Here are a small network's activations along a few directions, averaged over the inputs that share one value of a field.
Values that are neighbours, or in one group, have similar rows; names and order tell nothing.
In the rows, zero is written as 500.
Strong random noise was added to every row along 6 fixed directions; ignore it. To show where, here is one row again and again, with new noise each time:
433,583,498,575,554,447,524,642,441,284,513,490,448,488,437,618,489,502,537,455,544,606
386,525,561,453,686,187,372,593,431,475,607,486,391,302,203,462,339,370,334,521,371,560
402,563,581,544,632,341,450,504,385,491,640,502,544,377,399,383,431,427,363,533,367,608
369,684,491,768,593,525,586,672,371,262,564,532,541,426,542,627,405,498,505,437,557,737
630,438,534,318,352,422,597,540,535,431,461,454,396,651,412,531,540,559,569,469,597,290
420,628,517,676,451,642,661,536,456,644,660,505,551,553,531,759,396,301,643,459,711,369
474,458,484,419,614,282,421,611,480,361,482,464,338,368,323,508,372,498,388,471,418,573
645,421,546,315,362,423,589,487,513,442,468,457,445,633,468,422,550,601,510,486,526,336


Values of MIVOG:
rozav: 625,280,323,425,480,784,427,327,687,737,450,435,362,481,670,630,411,445,506,457,494,362
rulal: 508,476,531,429,477,479,526,475,511,691,591,457,414,498,373,612,355,352,510,519,655,291
vik: 209,621,455,707,678,399,459,723,428,465,528,509,461,279,358,737,329,361,514,454,572,689
suku: 575,471,487,407,438,562,439,424,641,564,462,529,496,612,403,519,615,478,540,505,521,345
piz: 599,428,484,394,453,537,519,430,581,537,519,464,413,531,480,471,439,544,477,522,513,437
veke: 513,585,464,531,363,545,611,560,483,401,391,531,580,659,604,563,592,630,675,488,662,504
kuzes: 508,514,568,584,538,461,579,470,421,366,489,492,598,445,640,267,487,616,352,537,459,698
zat: 354,576,462,677,630,624,358,496,428,490,507,534,629,468,621,514,707,458,580,538,379,727
sudo: 502,509,601,407,419,575,450,352,548,724,551,530,647,649,494,428,778,403,612,583,488,272
gili: 466,676,661,544,418,329,656,658,401,315,562,536,584,653,338,465,634,566,602,568,646,443
tatug: 562,512,416,555,497,426,490,705,531,277,286,593,413,382,485,447,381,706,359,410,425,687
paz: 544,468,565,373,437,341,450,471,511,700,475,547,541,514,398,336,472,483,454,566,479,328
barib: 580,557,693,396,385,341,579,397,439,659,548,591,754,602,451,103,657,530,455,601,452,320
vumes: 381,703,550,701,530,488,413,535,435,522,611,654,630,457,397,524,541,394,508,530,497,544
ruro: 531,474,406,613,480,681,625,471,579,629,522,476,452,418,680,721,231,432,478,440,618,504
mipa: 656,415,567,407,397,524,552,352,518,644,534,472,486,513,520,279,420,552,363,515,373,363
The values of MIVOG form a ring.
Name the neighbours of tatug, in listed order.
> sudo, vumes
Name the neighbours of vik, in listed order.
> veke, gili
Name the neighbours of mipa, in listed order.
> rozav, piz
Name the neighbours of rulal, in listed order.
> kuzes, ruro

Values of PEMEF:
musip: 483,437,365,506,594,595,375,638,589,209,386,445,253,453,483,765,506,531,541,417,506,638
dazos: 603,391,516,411,395,610,436,184,566,832,489,535,685,599,665,279,666,502,489,580,366,349
lesi: 643,360,486,453,502,586,559,275,447,660,591,432,546,431,741,262,321,569,291,515,353,543
vum: 426,554,545,553,569,490,548,567,401,270,528,436,530,537,507,493,645,563,571,509,499,659
buva: 425,523,585,501,568,531,434,376,387,377,614,445,598,554,580,404,740,552,510,565,402,694
topu: 504,427,421,486,539,453,401,529,526,495,342,536,451,408,530,481,440,572,433,478,405,560
fogub: 581,412,455,474,473,606,528,389,544,620,592,451,464,527,594,541,450,431,477,508,518,401
duzi: 462,572,498,498,537,336,491,697,478,299,374,567,432,436,344,504,449,574,523,473,551,559
puguf: 387,436,339,550,565,492,473,573,563,705,418,511,384,306,508,733,228,376,502,419,589,500
fifu: 519,460,453,485,471,479,655,597,521,568,469,428,371,453,494,644,252,462,512,432,638,399
retum: 498,440,510,388,443,440,591,466,541,767,531,432,446,490,451,613,302,355,537,511,645,282
vilo: 493,470,277,634,586,674,449,621,604,309,300,553,423,368,666,673,394,608,507,408,493,747
sogor: 538,436,396,526,509,628,426,490,612,503,414,521,456,472,555,556,505,506,497,458,458,518
vivu: 403,392,514,359,734,338,140,371,558,777,614,483,408,293,223,403,486,239,343,569,210,471
The values of PEMEF form a ring.
Going along PEMEF from buva by way of its neighbour vum, in what order are musip, puguf, fifu, sogor met?
> fifu, puguf, sogor, musip
Name the neighbours of topu, in listed order.
> dazos, duzi

Values of ZOGI:
lud: 660,422,499,348,489,327,404,404,593,848,585,585,427,355,344,342,193,456,199,532,349,323
buf: 228,683,358,764,669,483,470,694,417,385,476,568,534,351,499,745,404,408,591,458,602,794
tegin: 333,575,487,679,797,393,401,662,424,195,558,415,308,191,377,562,284,427,301,445,342,902
pob: 508,784,633,772,266,517,773,643,447,814,647,733,683,551,395,528,243,348,506,471,735,162
balo: 427,454,443,578,610,399,628,670,463,497,532,392,311,287,416,765,96,364,466,426,674,472
mur: 491,774,648,644,391,210,690,918,485,346,446,691,503,475,145,535,300,486,495,440,733,315
rovi: 795,431,637,309,373,294,537,478,493,358,526,540,458,519,383,66,417,737,169,517,336,409
seto: 527,400,549,460,534,423,557,501,410,458,501,397,410,403,509,357,372,532,359,456,445,539
fozaz: 377,710,781,549,557,170,458,527,317,312,490,580,798,552,364,102,807,644,445,640,318,681
zubak: 351,523,388,694,735,689,276,328,525,934,793,529,495,263,516,627,263,130,361,516,333,564
rumam: 507,429,592,321,532,129,464,644,544,659,428,552,416,359,179,324,345,412,389,507,427,266
kekul: 443,374,405,407,593,494,377,289,503,826,546,475,524,397,615,514,324,457,430,597,451,490
sumuv: 776,563,625,484,116,719,721,282,499,521,467,646,878,856,776,108,820,810,530,539,504,315
gupi: 251,879,798,725,612,83,619,672,163,304,822,571,724,431,202,289,498,421,383,615,537,701
diret: 500,453,502,173,430,275,451,586,550,206,368,392,317,681,264,635,737,647,681,512,619,472
talek: 578,231,377,317,629,541,331,398,607,629,530,382,223,308,445,524,307,348,316,493,302,454
The values of ZOGI form a ring.
Going along ZOGI from rovi by way of its neighbour talek, in what order are tegin, pob, mur, fozaz, diret met?
> tegin, diret, fozaz, mur, pob
Name the neighbours of lud, in listed order.
> zubak, sumuv
Name the neighbours of balo, in listed order.
> seto, gupi

Values of TEBU:
roka: 422,603,538,645,495,521,656,497,392,461,561,479,619,517,636,484,497,519,536,502,591,620
dugo: 397,505,488,563,465,683,519,400,557,764,502,469,611,609,601,743,621,310,750,535,648,343
bati: 353,501,491,500,646,672,233,311,609,779,620,506,555,512,445,667,772,185,682,582,397,434
muf: 469,572,639,507,442,693,539,281,470,787,791,461,677,656,557,510,630,287,590,603,537,317
gavun: 437,435,337,476,542,462,404,614,588,600,361,530,346,369,401,669,338,450,509,424,514,478
gimer: 495,621,607,541,460,543,438,497,522,446,567,560,608,656,402,516,775,424,629,532,528,428
keseg: 384,494,257,723,704,670,434,638,481,270,281,540,467,291,769,654,383,641,529,391,474,911
zin: 719,681,598,629,234,468,847,689,435,217,521,593,541,647,491,434,338,751,412,424,698,435
kova: 567,331,411,603,585,703,579,273,431,662,566,438,577,271,943,234,220,604,190,471,274,733
pevip: 369,403,358,535,726,563,190,404,599,707,477,525,440,304,493,650,477,278,504,516,387,591
nad: 561,358,593,312,454,594,463,220,426,522,557,365,622,686,702,232,851,607,528,590,340,510
dure: 364,782,621,780,543,454,555,514,344,529,637,681,810,417,520,254,484,500,386,566,411,674
ris: 387,453,467,487,559,483,484,492,451,566,541,408,454,433,467,598,439,396,529,497,494,537
fum: 595,472,574,453,547,260,535,578,422,337,534,485,412,381,394,261,293,630,206,514,381,567
The values of TEBU form a ring.
Going along TEBU from gimer by way of its neighbour zin, in what order are roka, kova, nad, dure met?
> kova, nad, roka, dure
Name the neighbours of keseg, in listed order.
> dugo, gavun
What is the length, in steps, of the shortest route from muf to pevip?
> 4
